A small network was shown many inputs. Here are its activations along a few directions, one row for each input.
Each table varies a few parts of the input and shows all the possible inputs, shuffled.
A made-up example of a description, with smaller parts first: one of 3 separate values, together with either a single point or one of 9 places around a ring or (one of 6 places along a line, together with one of 8 places around a ring).
Shared parts are said once, and a part with two or three values counts as separate values.
(in the rows, 128 means zero)

Other details of the inputs vary at random and push rows far along two fixed directions, the same in every table; ignore that.

A family of inputs:
R1: [151 141 144 152 116 103 123 142 158 142 118 146  94 111]
R2: [138 112  99 106  71 154 115 162 124 111 136  96 186 139]
R3: [142 132 134 154 109 106 131 141 161 133 118 150  86 111]
R4: [ 79 147 125 151 199 161 166  85 102 132 132 132 107 123]
R5: [ 77 131 110  93 164 169 124 129  90  84 140  96 144 176]
R6: [ 90 131 109  93 159 141 121 140  97  76 132 118 135 173]
R7: [145 122 140 148 110  97 131 107 138 147 115 143 117 100]
R8: [119 130 135 159  95 139 131 107 165 159 134 128 122 105]
R9: [113 128 128  94 155 126 109 147  67  97 134 117 127 171]
R10: [ 88 160 136 145 215 134 148  93 113 125 128 146  99 139]
R11: [175  91 153 127 138 149 111 124 188 137 203 167 110  60]
R12: [129 137 141 144 108 126 121 106 162 165 122 128 124 105]
R13: [145 116  97  88  81 119 114 168 122  95 120 119 171 140]
R14: [183 124 112  85  56 109  97 183 159 110 113 119 168 147]
R15: [148 142 143 143 114 107 120 125 157 146 113 152 105 113]
R16: [159 118 100  88  80 124 117 178 122  92 117 123 159 145]
R17: [ 86 156 140 162 196 166 149  90 121 144 142 124 118 135]
R18: [125 127 130 162  93 140 138 111 147 161 131 130 130  91]
R19: [145 131 130 147 104 110 136 127 143 139 111 158 104  99]
R20: [148 124 134 163 109 135 149 103 150 164 132 121 144 104]
R21: [102 121 109  93 139 148 129 147  93  91 125 114 159 152]
R22: [113 119 120 103 145 150 130 123  87 105 134  93 156 153]
R23: [145 127 135 144 115  94 122 113 143 163 119 144 118 110]
R24: [136 125 139 159 106 128 127 107 144 180 137 122 133 108]
R25: [139 119 142 150 104 121 134  97 141 162 121 123 125  97]
R26: [132 114 104 102  71 152 109 159 143 108 138  94 179 153]
R27: [132 131 120 100 156 127 124 146  91 107 128 122 134 168]
R28: [124 135 128 145 159 134 145  96 131 165 129 124 126 125]
R29: [148 119 104  90  92 122 111 193 131  79 126 111 141 163]
R30: [125 138 149 149 122 115 125 106 163 162 114 145 119 104]
R31: [127 130 129 146 106 106 125 114 163 141 115 151 107 108]
R32: [156 106 105  86  46 120 104 170 168 112 113 113 180 140]
R33: [137 120 145 164  99 131 135 101 139 165 133 120 133  97]
R34: [136 139 139 143 114 103 117 115 159 150 115 147 116 107]
R35: [140 133 133 146 106 110 128 123 161 137 113 157  96 113]
R36: [127 138 144 158 104 137 122 110 160 168 133 125 131 105]
R37: [130 129 126 147 108 107 134 116 142 143 115 153 113  95]
R38: [176 112  98  95  59 112 115 202 136  94 119 116 156 137]
R39: [115 132 110  92 141 139 122 155 105  76 128 123 132 173]
R40: [ 85 147 140 151 230 133 167  78  81 118 131 141  94 135]
R41: [ 91 138 126  96 174 151 120 133  97  98 128 111 147 167]
R42: [180 108 103  87  57  95  99 172 145 126 119 111 182 143]
R43: [ 91 123 119  97 118 150 108 133 107 101 136 100 140 154]
R44: [116 126 123 101 178 136 135 159  60  69 137 105 123 173]
R45: [138 122 141 142 114 107 125 111 146 171 117 138 127 109]
R46: [142 136 137 147 159 117 155 109 121 131 119 146 107 122]
R47: [ 87 137 132 150 159 149 146  91 109 141 129 132 105 109]
R48: [117 126 137 144 110 120 129 110 163 148 115 145 114 108]
R49: [160 129 139 152 119  94 129 140 141 155 122 143  96 114]
R50: [127 123 132 146 103 119 135 115 148 151 111 147 124  92]
R51: [160 123 145 157 112  97 137 134 136 140 118 141  96 103]
R52: [143 122 111  87  84 140  99 157 140 115 126  93 180 151]
R53: [ 80 141 146 150 227 146 169  76  85 127 128 136 104 133]
R54: [132 131 146 149 150 114 139 107 110 132 118 147  95 116]
R55: [171 134 130 150 127  97 145 143 152 154 122 142 108 119]
R56: [138 124 136 145 110 118 125 103 146 177 125 125 126 107]
R57: [106 145 122  97 182 142 121 167  81  72 137 110 121 181]
R58: [114 120 118  89 149 136 118 143  91 111 130 105 162 167]
R59: [113 123 117 105 132 131 117 174  78  77 131 118 117 151]
R60: [158 104 147 122 189 166 132 117 169 119 210 163 111  83]
R61: [ 78 149 138 165 225 165 159  78  89 151 149 121 111 144]
R62: [ 84 115 135  93 162 144 116 127  55  87 132 102 143 161]
Each input here is: one of 2 separate values, together with either a single point or (one of 5 places around a ring, together with one of 6 places along a line).
The inputs of R23 and R42 match in every part but the choice among 2 separate values. If R35 is changed in the same way as R23 into R42, which row does it become? -> R39
The inputs of R8 and R26 match in every part but the choice among 2 separate values. If R45 is changed in the same way as R8 into R26, which row does it become? -> R58
Start at R38 and move only the place on the line of 6, one step at a time. The first step leads to R16. Which rows follow, in order? -> R13, R21, R4, R2
Change only the choice among 2 separate values in R27. List by row number the other rows that result. -> R9
Change only the choice among 2 separate values in R25. List by row number the other rows that result. -> R22
Start at R25 and move only the place on the ring of 5, one step at a time. The first step leads to R47. Which rows follow, in order? -> R43, R12, R56

A family of inputs:
R63: [113 130 129 111 128 137 114 130  89 128 125  98 155 151]
R64: [112 133 119 112 126 144 129 137 113  98 123 108 143 156]
R65: [134 121 111 109 115 128 132 139 117 114 120 113 157 143]
R66: [101 121 129 110 118 134 108 124  92 124 126 102 143 153]
R67: [222 109 115 108   7  88 100 185 222 137 111 136 158 105]
R68: [142 123 135 101 147 125 113 155  98  98 140 126 129 146]
R69: [105 159 141 172 153 139 152  81 131 149 120 158  87 104]
R70: [165 136 132 174  77 102 140 121 198 178 113 168 101  70]
R71: [111 144 128 162 197 130 168 101 123 144 130 152  92 121]
R72: [126 127 129 112 129 137 123 135  86 110 128 106 146 145]
R73: [172 115 143 173  65  89 141 101 190 187 106 150 113  69]
R74: [146  93 126 103 101 182 100 128 165 130 192 109 179 101]
R75: [115 124 116 110 138 136 128 156 118  97 130 113 133 154]
R76: [118 146 137 153 215 124 162  98 129 135 133 164  82 119]
R77: [130 117 133  99 138 120 106 148 101  93 142 128 117 146]
R78: [128 108 124 113 115 118 114 150 108 111 135 117 128 136]
R79: [ 96 145 145 154 201 125 149 101 130 127 131 168  69 107]
R80: [132 124 125 113 137 133 119 152  91 108 137 115 135 146]
R81: [108 154 140 179 148 129 155  82 162 173 111 140 108 114]
R82: [104 130 119 112  97 135 108 135 120 125 116 113 152 141]
R83: [108 128 111 107 134 135 126 130 105 124 120 103 162 158]
Describe the family of inputs behind these rows. -> either a single point or (one of 4 places along a line, together with one of 5 places around a ring)
Change only the place on the line of 4 in R63. List by row number the other rows that result. -> R68, R72, R80

A family of inputs:
R84: [136 130 134 134 153 147 143 116 147 130 138 126 132 116]
R85: [128 128 128 122 136 142 123 132 140 128 138 133 134 106]
R86: [107 128 116 132 117 120 136 129 124 137 108 127 129 123]
R87: [107 144 129 135 136 127 135 121 119 140 104 129 127 123]
R88: [ 72 141 126 100 200 166 119 137  67  86 156 112 123 187]
R89: [126 139 142 146 118 121 127 113 141 132 118 132 118 114]
R90: [113 136 125 116 149 141 130 130 102 103 125 105 153 153]
R91: [161 101 117  78  42 123  88 166 139  99 130 115 171 140]
R92: [135 111 142 139 123 122 131 124 135 143 138 133 124 110]
R93: [120 141 117 142 113 126 136 131 124 147 110 132 125 125]
R94: [127 123 132 133 124 122 124 129 157 140 133 136 125 127]
R95: [172 142 126 135 138  88 143 167 134 109 114 167  80 126]
R96: [109 130 133 140 112 119 143 115 131 133 110 128 108 126]
R97: [125 133 120 131 121 119 127 116 126 141 123 141 135 115]
R98: [119 142 120 143 127 130 134 129 122 140 129 136 127 120]
R99: [139 116 141 134 136 123 124 110 124 144 138 139 128 115]
R100: [119 128 133 148 114 117 134 114 141 130 124 133 113 114]
R101: [139 131 131 142 119 141 129 125 148 127 146 139 109 111]
R102: [125 134 125 138 125 138 132 132 135 140 135 144 128 115]
R103: [137 129 134 142 106 135 126 128 145 131 131 140 117 118]
R104: [120 128 118 135 121 122 150 120 130 133 107 115 136 135]
R105: [117 145 137 136 146 122 123 119 134 136 123 126 125 134]
R106: [125 133 118 131 112 117 131 117 127 150 104 137 131 120]
R107: [141 116 122 137 128 136 146 121 159 132 141 127 133 111]
R108: [134 133 119 134 121 121 145 108 130 143 105 125 137 134]
R109: [133 131 146 147 138 118 127 115 121 145 123 125 126 113]
R110: [115 142 130 141 138 126 130 119 127 138 118 135 131 112]
R111: [122 120 137 146 136 116 135 117 117 140 132 124 119 117]
R112: [112 134 126 144 132 114 133 118 141 147 107 127 113 134]
R113: [129 135 138 130 153 136 121 122 153 135 141 131 119 121]
R114: [145 114 138 133 145 131 126 109 129 143 148 135 118 106]
R115: [124 133 134 135 119 120 132 104 128 132 125 138 116 121]
R116: [118 120 122 129 137 139 134 129 141 130 145 138 123 106]
R117: [ 95 132 108  83 146 149  96 166  67  75 143  90 154 197]
R118: [153 118 134 142 125 135 129 130 138 145 152 128 120 108]
R119: [148 124 118  97  67 110  95 165 144 126 102 101 165 152]
R120: [125 108 134  85 127 144  95 161  85  91 141  98 164 157]
R121: [115 128 116 137 146 132 142 116 120 121 124 117 136 135]
R122: [124 120 128 134 136 136 147 120 141 127 133 129 136 126]
R123: [127 137 138 138 102 119 128 120 139 135  99 125 120 121]
R124: [116 136 131 136 122 120 134 103 121 133 107 133 110 128]
R125: [141 124 137 142 127 111 128 107 122 152 130 132 125 114]
R126: [ 60 126 130 108 198 147 132 124  35  89 133  95 118 177]
R127: [121 130 135 128 135 138 123 131 134 132 125 139 137 115]
R128: [120 137 127 127 142 119 123 112 126 137 128 132 125 139]
R129: [125 129 125 140 121 112 124 126 148 141 124 128 125 128]
R130: [136 132 123 138 149 152 148 122 137 128 148 127 126 124]
R131: [ 68 142 139  99 212 162 116 127  73  86 146 113 125 179]
R132: [143 125 128 122 131 128 119 120 156 141 144 137 124 122]
R133: [124 118 133 140 133 138 131 116 147 121 141 136 105 106]
R134: [126 131 144 132 139 143 128 117 143 121 139 133 111 110]
R135: [145 108 125 103 101 137 103 162 104 112 143 109 155 144]
R136: [167  99 106  75  61 129 100 165 136 104 129 106 194 149]
R137: [172 138 135 126 138  83 135 165 141 106 105 163  91 122]
R138: [125 137 127 142 113 129 126 126 124 122 126 127 119 127]
R139: [136 125 125 125 152 143 144 107 136 128 145 131 131 122]
R140: [142 134 127 135 130 136 126 132 157 143 148 134 116 121]
R141: [131 133 122 132 134 125 143 107 126 134 125 127 140 130]
R142: [162 136 127 117 151  84 139 153 122 101 115 168  85 132]
R143: [128 131 120 132 136 147 132 134 134 133 148 137 123 112]
R144: [120 146 123 144 130 122 130 125 130 147 113 125 115 144]
R145: [114 140 127 129 139 116 130 110 126 145 112 129 118 144]
R146: [119 122 140 135 116 128 136 120 146 126 134 140 113 113]
R147: [132 128 135 132 136 125 122 113 150 147 132 145 123 129]
R148: [152 116 134  99  62 126 102 158 151 110 126 119 157 127]
R149: [125 132 144 136 129 118 131 121 112 145 111 116 125 126]
R150: [133 109 136 137 143 132 130 122 130 134 150 127 118 109]
R151: [127 141 120 144 138 136 147 120 121 131 128 123 134 136]
R152: [131 132 137 137 144 140 140 116 141 131 126 130 140 124]
R153: [169  99 113  83  41 104  93 166 118 126 110  96 177 144]
R154: [134 140 117 146 118 129 148 123 130 143 108 120 132 136]
R155: [135 131 132 146 116 119 133 127 114 151 116 120 120 128]
R156: [162 110 106  94  68 139 109 174 134 104 134 104 183 152]
R157: [151 131 129 131 157  85 147 158 129 100 114 165  76 128]
R158: [155 101 110  92  76 125  94 170 160 113 142 108 159 137]
R159: [117 127 127 122 141 136 128 117 122 134 134 147 131 120]
R160: [103 130 114  94 108 143 110 158  78  83 120  96 141 176]
R161: [ 54 134 117 109 198 155 131 127  53  84 141 113 127 163]
R162: [141 121 133 126 117 134 124 114 146 126 142 140 116 110]
R163: [144 121 150 129 136 131 130 124 138 142 147 127 124 103]
R164: [127 125 122 127 145 139 129 114 135 136 142 145 123 106]
R165: [111 123 126 138 139 134 134 123 136 135 132 144 125 111]
R166: [137 137 128 139 115 122 143 119 142 145  97 118 141 127]
R167: [137 130 134 156 133 123 130 119 116 147 130 127 118 118]
The inputs of R105 and R117 match in every part but one. If R119 is changed in the same way as R105 into R117, which row does it become? -> R144
The inputs of R127 and R159 match in every part but one. If R90 is changed in the same way as R127 into R159, which row does it become? -> R141
Describe the family of inputs behind these rows. -> one of 4 separate values, together with either a single point or (one of 4 places along a line, together with one of 5 separate values)
Change only the choice among 5 separate values in R124. List by row number the other rows that result. -> R106, R108, R145, R153
Change only the choice among 5 separate values in R94. List by row number the other rows that result. -> R92, R122, R146, R165
Change only the choice among 4 separate values in R104. List by row number the other rows that result. -> R108, R154, R166
Change only the choice among 4 separate values in R101. List by row number the other rows that result. -> R133, R134, R162
